Small tables with named rows and columns. After each table, cells are looked up by row and column.

Table Bidifo
         Nirupu  Taz
Fiboz       229   47
Kebisok     105  148
Lideve       91  170

Nirupu of Kebisok = 105
Taz of Kebisok = 148
Nirupu of Fiboz = 229
Nirupu of Lideve = 91
Taz of Lideve = 170
Taz of Fiboz = 47
Row with the largest Nirupu: Fiboz

Zogoge.tsv
	Kibopeg	Tamobeg	Tulinov	Dukupu	Lak
Vupipa	-0.074	-1.280	-2.885	6.899	5.316
Lono	0.542	-5.944	-2.036	8.865	5.707
Sar	4.055	0.595	3.398	1.604	4.058
Seg	3.904	1.304	-3.353	9.084	5.739
Povur	7.351	7.829	7.546	-2.703	0.901
Seda	-2.088	-4.992	0.149	2.969	4.911
Lelifov	3.160	-2.816	-2.071	9.030	5.442
Fev	3.697	5.453	6.619	-4.809	2.121
Zus	-0.238	-6.329	-1.542	7.234	5.455

Vupipa, Tulinov -> -2.885
Sar, Kibopeg -> 4.055
Lono, Tamobeg -> -5.944
Sar, Tamobeg -> 0.595
Seg, Lak -> 5.739
Sar, Tulinov -> 3.398
Seda, Tulinov -> 0.149
Row with the largest Kibopeg: Povur

Dibagoz =
|  | Gul | Sas | Nesotut | Les | Zerok |
|---|---|---|---|---|---|
| Tez | 25 | -78 | 20 | -47 | 45 |
| Lod | -296 | -10 | 278 | 133 | 104 |
| Led | -764 | -733 | 144 | 593 | -188 |
| Tegig | -322 | -365 | 70 | 221 | -54 |
| Tefep | -8 | -19 | -60 | -36 | 23 |
| Panapa | 140 | -2 | -2 | -114 | 77 |
| Rorum | -250 | -20 | 208 | 112 | 69 |
| Geg | 86 | 298 | -132 | -124 | 320 |
| Tib | -14 | -108 | -108 | 13 | -154 |
| Ter | -361 | 24 | 368 | 164 | 151 |
| Kug | 73 | 229 | -105 | -119 | 216 |
| Pem | -195 | -17 | 154 | 73 | 73 |
| Nuni | -230 | -27 | 191 | 93 | 88 |

Tegig, Nesotut => 70
Nuni, Zerok => 88
Geg, Zerok => 320
Pem, Nesotut => 154
Pem, Sas => -17
Tib, Gul => -14
Ter, Zerok => 151
Ter, Nesotut => 368
Rorum, Les => 112
Lod, Gul => -296
Tegig, Gul => -322
Tegig, Sas => -365
Tez, Sas => -78
Geg, Sas => 298
Kug, Nesotut => -105
Lod, Nesotut => 278
Panapa, Les => -114
Kug, Zerok => 216
Row with the largest Nesotut: Ter

Das:
fields: Setekun, Mazol, Zut
Nak: [39632, 24854, 35244]
Sepumi: [35377, -15128, 56887]
Mus: [15841, 9129, 26010]
Nem: [23811, -61762, 81080]
Vetor: [14083, 29566, 26190]
Gid: [5125, 3330, 28394]
Sokor: [39846, 44766, 28977]
Pedu: [34933, 6571, 21799]

Nem, Mazol -> -61762
Gid, Mazol -> 3330
Sokor, Zut -> 28977
Mus, Zut -> 26010
Sokor, Setekun -> 39846
Pedu, Setekun -> 34933
Sepumi, Setekun -> 35377
Mus, Mazol -> 9129
Sepumi, Zut -> 56887
Nak, Setekun -> 39632

Table Val
|  | Lok | Pif | Feb | Mado | Dad | Boz | Zonar | Lun | Pakofip | Fut |
|---|---|---|---|---|---|---|---|---|---|---|
| Gol | 38.362 | 28.536 | 99.434 | 87.467 | 94.589 | 23.004 | 96.749 | 54.486 | 64.589 | 83.014 |
| Zas | 40.077 | 37.433 | 69.074 | 70.037 | 75.398 | 29.268 | 80.595 | 52.811 | 58.495 | 67.237 |
| Ruk | 67.160 | 48.244 | 51.960 | 24.372 | 59.608 | 73.844 | 59.644 | 80.735 | 49.339 | 46.496 |

Feb of Ruk is 51.960
Zonar of Ruk is 59.644
Lun of Gol is 54.486
Lok of Zas is 40.077
Dad of Zas is 75.398
Fut of Zas is 67.237
Pif of Gol is 28.536
Dad of Gol is 94.589

Soni =
	Getoba	Pizadob
Nepomos	-60	-35
Mir	-42	97
Buv	-57	36
Ruro	-45	74
Gil	9	87

Pizadob of Nepomos is -35
Getoba of Ruro is -45
Getoba of Mir is -42
Pizadob of Mir is 97
Pizadob of Buv is 36
Pizadob of Gil is 87
Getoba of Nepomos is -60
Getoba of Buv is -57
Getoba of Gil is 9
Pizadob of Ruro is 74
Row with the largest Pizadob: Mir

Sar.tsv
	Vugu	Kapu	Dusuz	Bez	Didig	Rud
Rel	153	195	-295	667	-124	-140
Zunemoz	175	169	-295	690	-126	-123
Bilo	146	196	-231	753	-210	-191
Ruvit	217	214	-336	710	-89	-140
Migib	105	166	-224	711	-217	-172
Vezasup	211	165	-367	651	-27	-157
Zot	230	173	-394	591	-38	-175
Vin	342	169	-522	517	11	-118

Ruvit, Kapu: 214
Vin, Dusuz: -522
Migib, Rud: -172
Migib, Dusuz: -224
Bilo, Bez: 753
Zunemoz, Bez: 690
Migib, Bez: 711
Vin, Bez: 517
Ruvit, Didig: -89
Ruvit, Dusuz: -336
Vezasup, Rud: -157
Zunemoz, Rud: -123
Rel, Dusuz: -295
Rel, Didig: -124
Vin, Vugu: 342
Bilo, Rud: -191
Bilo, Vugu: 146
Vin, Kapu: 169
Vezasup, Dusuz: -367
Migib, Kapu: 166

